Each row below holds a small network's activations on one input, seen along a few directions.
In each table, some parts of the input vary, and every possible input appears once, in random order.
Descriptions start from the smaller parts, as in this example, which fits no table here: line(4) and (point or line(11) or (values(2) and ring(8))).
Shared parts are said once, and a part with two or three values counts as separate values.
(in the rows, 128 means zero)

Other details of the inputs shift rows strongly along two fixed directions, in all tables alike. That doesn't count.

Table:
r1: [126 112 126 118 114 126 123 134 125 136 129]
r2: [150 181  77  99 161 128 180 100 120  39 130]
r3: [124 134 135 135 130 132 102 133 128 150 125]
r4: [132 127 129 124 105 114 155 139 111 140 133]
r5: [127 130 137 124 119 121 122 134 117 147 129]
r6: [149 115 143 117  92 125 154 122 124 128 115]
r7: [119 169 130 148 185 177  61 130 171 105 135]
r8: [121 117 130 120 109 121 137 133 134 135 130]
r9: [123 115 124 129 126 138 101 133 138 139 125]
r10: [142 145 109 118 110 104 182 126 102 110 130]
r11: [127 111 130 138 125 114 135 126 118 136 127]
r12: [123 118 127 113 114 123 128 127 120 142 125]
r13: [117 121 129 132 124 137 109 133 150 138 126]
r14: [146 173  98 113 176 127 175 104 117  48 135]
r15: [122 146 133 145 198 170  62 124 160 102 137]
r16: [122 114 137 131 113 107 160 130 117 131 129]
r17: [127 127 133 139 127 133 102 139 130 143 129]
r18: [150 115 137 124  91 124 154 119 125 130 111]
r19: [124 114 131 141 130 121 137 130 127 142 127]
r20: [120 119 141 134 143 131 107 124 129 144 130]
r21: [115 120 139 147 139 131 115 130 142 136 126]
r22: [124 117 132 134 126 113 134 119 117 143 125]
r23: [124 130 138 130 110 123 136 139 124 138 134]
r24: [125 115 125 119 116 128 132 136 133 141 130]
r25: [122 119 123 119 115 125 124 124 122 143 121]
r26: [127 126 138 134 128 135 102 142 129 142 134]
Description of these inputs: values(2) and (point or (values(3) and line(4))).
Changing only the values(2) part turns r5 into r3. The same change can be made to r24. Which row results?
Answer: r2
A walk changes only the line(4) part. It starts at r25 and steps to r9. List the rest of the walk in order.
Answer: r2, r13
Change only the values(2) part in r25. List by row number the other rows that result.
Answer: r12
Change only the values(3) part in r17. List by row number the other rows that result.
Answer: r9, r11

Table:
r27: [119 156  82 126 173 116 147 105 122  77 133]
r28: [136 136 142 124 132 138 155 107 147  99 119]
r29: [114 105 151 175 141 137 102 128 154 154 117]
r30: [134 193 110 101 147 137 146 119 122  81 138]
r31: [120 138 146 137 120 164  47 161 162 157 138]
r32: [154 103 132  95  14  84 180 144  81 186 110]
r33: [146 116 103  86  85 124 153 114 112 121 109]
r34: [112 124 113 126 174  99 136 113 101 110 143]
r35: [103 129 152 154 156 120  81 146 110 169 149]
r36: [155 152 120 134 169 138 167 112 135  69 129]
r37: [135 151  90  95 142 140 138 119 134  58 131]
r38: [130 111 149 146 143  91 171 114  98 115 127]
r39: [133  99 134 124  50  72 201 161  69 191 138]
r40: [134  85 161 140  78 135 123 139 150 151 119]
r41: [124 158  96  94 159 134 149 104 135  74 130]
r42: [107 102 130 146 166 157  66 147 161 169 138]
r43: [103 139 134 160 134 132  86 148 131 171 137]
r44: [145 106 162 140 120 184  57 123 180 151 102]
Changing only one part turns r29 into r43. The same change can be made to r28. Which row results?
Answer: r30
What do these inputs look like to the network?
Answer: values(3) and line(6)
A walk changes only the line(6) part. It starts at r33 and steps to r37. List the rest of the walk in order.
Answer: r41, r42, r27, r34

Table:
r45: [107 107 142 161 162 151  48 123 159 158 123]
r46: [154 150 139 127 181 172  88 106 154  68 120]
r47: [134  83 129  98  64 131 119 130 140 169 101]
r48: [124 138 108 136 131 103 168 121 123  96 133]
r49: [126 132 112 121 144 106 172 127 119 102 147]
r50: [143 138  97  87  88 133 173 123 139  88 121]
r51: [125  91 154 136  55  86 201 135 112 171 118]
r52: [161 125 128 105  76  86 236 121  93  80 128]
r53: [152 160  93  79  84 130 156 124 116 100 126]
r54: [127 147 114 127 207 152  92 105 143  90 140]
r55: [137 193 129 136 178 166  93 115 149  92 129]
r56: [132 162 113 149 188 168 108 126 162  82 132]
r57: [107 132 144 144 168 151  46 154 148 173 146]
r58: [122 107 144 160 162 167  57 130 159 161 117]
r59: [ 81  69 166 148  84 106  80 176 109 250 135]
r60: [127 112 140 147  97 122 117 154 113 187 126]
r61: [ 98  72 163 161  65  98  86 168 117 246 127]
r62: [102 158 111 135 201 151 104 126 149  82 146]
r63: [158 155 134 112 114 126 152 127 104  95 133]
r64: [128 117  99  97 109  66 224 102  60  99 129]
r65: [146 141 129 122 131 117 168  95 120 100 111]
What do these inputs look like to the network?
Answer: values(3) and (point or line(6))
Changing only the values(3) part turns r53 into r47. The same change can be made to r60. Which row results?
Answer: r58
A walk changes only the line(6) part. It starts at r62 and steps to r49. List the rest of the walk in order.
Answer: r48, r56, r51, r52
A walk changes only the line(6) part. It starts at r59 and steps to r57. List the rest of the walk in order.
Answer: r61, r60, r55, r63

Table:
r66: [111 103 165 185 159 151  76 138 165 162 127]
r67: [106 188  97 130 229 165  70 110 155  74 142]
r68: [168 132  99  74  99 122 211  84 127  37 107]
r69: [121 134 138 143 121 175  51 158 170 165 127]
r70: [118 104 163 160 126 116 124 125 126 165 120]
r71: [ 87 108 129 160 160 145  64 152 160 171 140]
r72: [160 186  95  84 101 113 202 127  95  64 139]
r73: [150 207  98 100 157 160 113 112 137  64 126]
r74: [142  76 147 125  75 140 142 122 159 153 101]
r75: [115 175  96 117 191 130 137 127 127  67 156]
r76: [120  95 169 158 111 106 147 143 119 164 135]
r77: [139 124 133 111  93 136  89 142 119 168 123]
r78: [139  78 150 135  85  70 189 120  71 164 117]
r79: [115  83 114 110  85  64 176 131  63 174 133]
What do these inputs look like to the network?
Answer: values(2) or (values(3) and line(4))
A walk changes only the line(4) part. It starts at r78 and steps to r70. List the rest of the walk in order.
Answer: r66, r76
